lif: [124 147 172 119]
torig: [173 127 169 129]
Nat: [174 127 169 129]
Zuduf: [174 127 177 123]
key -> tag
[148] -> q927
[147] -> q545
[178] -> q694
[127] -> q952
[177] -> q482
[126] -> q388
key Zuduf 2: 	q952
find: [173 127 169 129]	torig
present: [128 177]	no

lif: [141 156 128 151 142  98 117  70 129 141 100 110 126 115 134 109 121 108
 126 159  97 149 146 156 104]
fana: [149 128 144 168 145 102 149 127 103 145 103 108 128 142 146 123 134 110
 133 160 138 121 150 127 132]
Badu: [145 151 139 193 142  89 129  65 117 135  89 111 119 110 144 132 115  94
 130 174 110 143 163 141 122]
solug: [142 124 130 163 114 107 162 131 108 146 110 129 122 144 156 138 135 102
 123 150 141 115 152 114 137]
Zuduf: [155  95 138 125 101 114 188 151 109 156 144 154 120 181 124 121 137 116
 119 140 128 117 135 118 125]
torig: [155 111 121  99  90 115 160 137 140 128 139 150 113 164 120 118 127 127
 113 125 117 133 129 131 115]
ral: [175 107 163 153 152  97 151 135 116 118 115 111 116 160 112 113 122 130
 136 160 131 134 143 135 128]
Sunut: [124 149  91 129  59 108 149  53 147 152 127 173 110 118 143 139 115  85
 100 135  80 147 148 138 102]
Nat: [167 105 153 151 139 104 157 162 112 118 112 110 119 162 133 124 131 128
 133 149 154 118 144 118 141]
Fen: [148 129 140 148 153 109 139 151 107 140 102  95 134 146 150 113 143 123
 134 150 149 116 141 128 131]
zupev: [125 140 114 183  93 104 162  95 109 158 103 143 120 122 173 156 130  78
 116 154 129 117 164 111 137]
nuso: [157 122 131 135 114 105 144 127 134 115 115 126 113 145 132 126 122 122
 122 140 128 134 142 129 126]
tags:
[111] -> q773
[124] -> q892
[122] -> q383
[123] -> q105
key solug 2: 	q892
present: [138 125]	yes

Sunut: [128 128 126 127 126 126 128 126]
Badu: [176 167 183 107 194  75 102 125]
ral: [128 129 126 127 127 121 127 125]
fana: [176 167 183 107 194  85 181 166]
lif: [128 129 126 127 127 126 127 125]
present: [127 125]	yes
Table of tags by key:
[129] -> q992
[130] -> q326
[168] -> q96
[75] -> q45
[167] -> q551
[76] -> q183
key Badu 2: 	q551
present: [107 183]	no

Nat: [111 105 142 151 146  98 110 133 125 119 149 130  99 127 139 112 107 110
 122 123 111  99 124  94 123 110 148 136 139 111 124 106 132 100 125 111
 157 126 108 110  99 122 100  89 119 126  97 119 134  95 135]
ral: [ 92 100 102 122 132 103 102 126 139 126 113  83 137 127 103  92  99 125
 103 113 148 128  97 103 129 133 108  86 130 131  99 136 112 132  98  88
 106  84  98 128 111 107 117 103 128  95 111 138 143 112 116]
nuso: [124 116 128 129 124 124 120 128 129 126 125 124 126 126 125 119 118 125
 123 121 120 118 121 122 123 126 126 123 125 130 118 126 127 126 122 125
 129 124 128 121 126 116 125 121 123 124 124 131 128 121 131]
Zuduf: [103 142 127 137 146 107 121 103 105 105 123 126 103 122 141 128 124 100
 145 139 113 103 131  97 116 129 142 123 124  95 127 104 111 117 123 113
 120 122 103 132  95 136 115 112 126 125 100  95 115 100 124]
torig: [117  66 133 126 118 138  86 178 195 164 127  78 180 131 111  64  76 148
  81  81 136 123  85 122 120 180 107  77 164 185  71 173 155 182 115 110
 116  73 127  96 160  64 112 125 111 103 147 182 180 106 162]
fana: [ 96 115 126 126 131  99  87 126 127  97 123  97 104 154 130 101  94  88
 107 137 144 117 146 106 158 111 126 100 123 104 144  96 104 113  94 114
 107 115 112 112 124 119 109 109 149  82  99  99 144 102 105]
lif: [107  97 152 157 147  96  92 141 134 111 147 122  99 144 148  99  90  98
 119 126 111  88 133  90 136 116 154 125 140 114 126 100 130 107 114 117
 154 127 116 102 110 108 100  90 129 112  93 118 148  85 142]
Sunut: [141 165 106  90 100 156 150 101 106 122  98 131 137 110 116 153 157 129
 137 131 126 148 135 157 114 137 102 123 105 119 134 131 112 143 136 143
  83 130 136 139 143 143 143 168 123 133 151 105  95 152 105]
Badu: [117  66 133 126 118 138  86 178 195 164 127  78 180 131 111  64  76 148
  81  81 136 123  85 122 120 180 107  77 164 185  71 173 155 182 119 118
 127 121 120 120 119 120 120 115 121 120 118 124 122 121 120]
Fen: [108 103 142 149 143  98 103 131 126 113 142 124 101 133 140 107 100 104
 122 124 111  95 126  93 127 113 147 128 134 112 123 104 127 105 117 113
 150 125 112 109 104 114 104  92 123 118  96 118 136  93 135]
zupev: [ 98 118 127 151 146  97 104 110 115  99 116 116 109 144 137 112 105 103
 141 142 121  97 128  95 139 119 145 114 114 110 122 105 104 112  98 114
 132 126 120 137 102 115 132 101 143 109  95 118 133 104 130]
solug: [132 118 114 114 115 129 139 123 122 139 125 128 130 100 108 128 134 142
 117 107 117 131 103 128 102 121 112 131 125 130 109 137 133 122 136 116
 128 117 117 121 118 124 120 122 103 138 132 135 111 131 123]
present: [157 129]	yes
key -> tag
[128] -> q5
[78] -> q782
[145] -> q33
[122] -> q876
[116] -> q791
key zupev 12: 	q791

ral: [120 149 164 171]
Sunut: [120 115 164 171]
torig: [120 150 164 171]
key -> tag
[148] -> q553
[115] -> q603
[150] -> q305
[149] -> q108
[171] -> q623
key ral 2: 	q108
find: [120 149 164 171]	ral
present: [120 114 164 171]	no
find: [120 150 164 171]	torig
find: [120 115 164 171]	Sunut

Zuduf: [131 146 102 152]
zupev: [131 146 102 117]
lif: [ 96 148 107 117]
tags:
[146] -> q719
[152] -> q409
[117] -> q160
key zupev 4: 	q160
find: [131 146 102 117]	zupev
present: [146 102]	yes

Sunut: [135 106  90 145 171  91 150]
lif: [120  78 150 145 131 115  88]
zupev: [106 112  93 153 127 209 142]
present: [ 90 144]	no
present: [ 78 120]	no

Badu: [126 135 132  99 103 121 144 139  99 115]
solug: [ 91  99  93 122 108  98 132  87 118  86]
ral: [ 88  73  67 122  88  78 128  58 119  74]
fana: [168 139 162  64 135  46 114  93  83 149]
Zuduf: [ 88 123 102 161 104 177 140 147 148  90]
Nat: [141  77  91 117 133 144 108 126  99 141]
Sunut: [166 100 110 113  75  88  84  87 124 113]
present: [84 88 75]	no
tags:
[126] -> q689
[127] -> q238
[99] -> q123
[98] -> q208
[118] -> q336
key Nat 9: 	q123
find: [166 100 110 113  75  88  84  87 124 113]	Sunut
present: [91 99]	yes
find: [141  77  91 117 133 144 108 126  99 141]	Nat
present: [ 86 124]	no

nuso: [ 89 181  56 132]
ral: [167  75  56 121]
Fen: [ 78  85  56 152]
fana: [174 170  56 106]
present: [78 85 56]	yes
key -> tag
[88] -> q364
[57] -> q710
[174] -> q473
[56] -> q698
[89] -> q522
[175] -> q901
key fana 1: 	q473
find: [ 78  85  56 152]	Fen
find: [ 89 181  56 132]	nuso
present: [181  89]	no
present: [106  56 170 174]	no

Nat: [ 88 117  57 209 204]
ral: [ 93 207  95 143  79]
lif: [116  48  70 125 201]
Fen: [163  78 129 137 207]
zupev: [113 117 170  86  81]
Zuduf: [ 54 126 189 155  91]
fana: [108 138  87  65 135]
tags:
[209] -> q117
[54] -> q234
[137] -> q456
[155] -> q903
[86] -> q556
key Zuduf 4: 	q903
find: [113 117 170  86  81]	zupev
find: [ 93 207  95 143  79]	ral
present: [ 78 129]	yes
present: [ 94 207  95 143  79]	no
present: [ 95 143  79]	yes

Sunut: [141 117 110 131 131  92 119  91 109]
Fen: [196 153 159 201 183  79  86 131  96]
fana: [194 104 182 184 157 193  81 132 175]
zupev: [113 139 126 131  85 152 138 149 150]
Zuduf: [141 147 126 120 116 142 115 131 103]
nuso: [157 128 144 151 113 170 100 132 135]
ral: [177 192 177 175 147  61 122  97  61]
torig: [163 112 164 136 143 157 110  89 137]
Nat: [126 170 101 122  59 121 137 128 103]
present: [137 128 103]	yes
present: [196 153]	yes
key -> tag
[117] -> q967
[116] -> q886
[175] -> q287
[176] -> q825
[103] -> q290
[104] -> q940
key fana 2: 	q940
find: [141 147 126 120 116 142 115 131 103]	Zuduf
find: [194 104 182 184 157 193  81 132 175]	fana

ral: [ 86 103 156  97 104 160 159 187]
Badu: [ 94 200  47 102  47  76  55 141]
zupev: [ 86 103 156  97 132 160 159 187]
fana: [ 86 103 156  97 164 160 159 187]
Zuduf: [216 101  56 158  88  59 138  98]
key -> tag
[102] -> q392
[200] -> q770
[158] -> q102
[201] -> q737
[103] -> q506
[97] -> q787
[157] -> q836
key Badu 4: 	q392
present: [103 156  97 165]	no
present: [160 104  97 156]	no
find: [ 86 103 156  97 132 160 159 187]	zupev

Fen: [127 118 134 128 133 112 118 137 132 128 124 117 135  98 129 126 102 131
 124 137 119 116  85 129 118 125 136 129 125 124 142 136 121 113 118 146
 124 136 124 138 139 131 122 124 126 135]
lif: [138 121 145 131 123 125 157 113 121 107 126 132 115 122 136  94 130 134
 139 115 126 141 107 140 124 128 113 139 117 117 135 124 112 134 127 132
 132 133 121 107 140 132 119 125 128 138]
solug: [130 132 127 124 134 114 142 126 138 144 134 133 151 138 141 121 114 138
 143 137 129 119 116 140 124 132 134 158 130 127 127 130 101 140 122 131
 132 130 132 115 136 128 114 141 132 128]
zupev: [133 122 138 128 132 119 146 117 136 142 132 136 140 146 134 104 146 140
 143 130 125 139 123 144 118 134 119 134 121 119 133 130  97 138 123 139
 121 137 122  93 140 132 118 131 127 133]
Nat: [131 123 135 130 123 117 154 114 129 140 130 135 131 134 131  99 135 143
 146 129 124 136 125 144 116 132 117 131 122 122 133 131  97 130 124 136
 122 137 126 106 141 130 119 132 126 138]
torig: [119 128 127 129 112 114 121 127 129 111 116 119 121 112 123 147  98 142
 126 130 127 121 112 125 133 112 143 138 140 114 146 136 116 119 124 127
 130 132 133 137 142 133 123 125 126 141]
fana: [129 134 141 127 145 126 115 122 133 129 131 131 133 153 132 122 146 136
 127 120 131 144 127 135 128 128 125 133 117 106 142 127 113 151 123 139
 130 128 113  65 138 136 121 117 131 129]
nuso: [121 153 122 125 119 118 127 129 115 114 123 131 127 142 126 140 102 139
 137 122 134 121 129 132 127 122 114 150 133 119 135 131 114 137 123 126
 139 118 136 114 146 129 119 132 135 139]
present: [127 122 115 150]	no
tags:
[115] -> q624
[127] -> q93
[129] -> q767
[136] -> q972
key torig 9: 	q767
present: [130 126 142]	no
present: [124 137 119 116]	yes
present: [119 128 128]	no

lif: [133 165 147 161 114 141 126 127]
torig: [117  71  56 101 180 121 127 106]
Badu: [110  95 126 113  83 134  93 167]
tags:
[180] -> q308
[114] -> q442
[126] -> q979
key lif 5: 	q442
find: [133 165 147 161 114 141 126 127]	lif
find: [110  95 126 113  83 134  93 167]	Badu
present: [113  83 134  93 167]	yes
present: [134  92]	no
present: [101 180 121 127 106]	yes
present: [141 114 161]	no

ral: [128 122  87 124]
nuso: [125 122 163 131]
Badu: [132 128  69 133]
solug: [132 128  69 139]
Fen: [143 127 175 122]
Nat: [139 127 187 124]
lif: [138 129 148 130]
fana: [109 122 129 132]
Sunut: [151 130 130 130]
torig: [143 127 175 134]
Zuduf: [134 128 167 123]
zupev: [131 133 130 130]
key -> tag
[162] -> q552
[69] -> q468
[163] -> q695
[125] -> q693
[124] -> q172
key nuso 3: 	q695
find: [132 128  69 133]	Badu
present: [133  69 128]	no

solug: [129 118 126 125 132]
Fen: [205 110 143  99 121]
ral: [169  92 119 116 152]
nuso: [151 118 126 125 132]
fana: [122 181 166 126  97]
Nat: [168 133 147 115 116]
zupev: [151 151 129 135 116]
torig: [110 128 122 136 136]
present: [125 126 118]	no
Table of tags by key:
[205] -> q726
[151] -> q438
[110] -> q981
[129] -> q23
[168] -> q799
[147] -> q600
[169] -> q804
key Nat 1: 	q799
find: [205 110 143  99 121]	Fen
find: [110 128 122 136 136]	torig

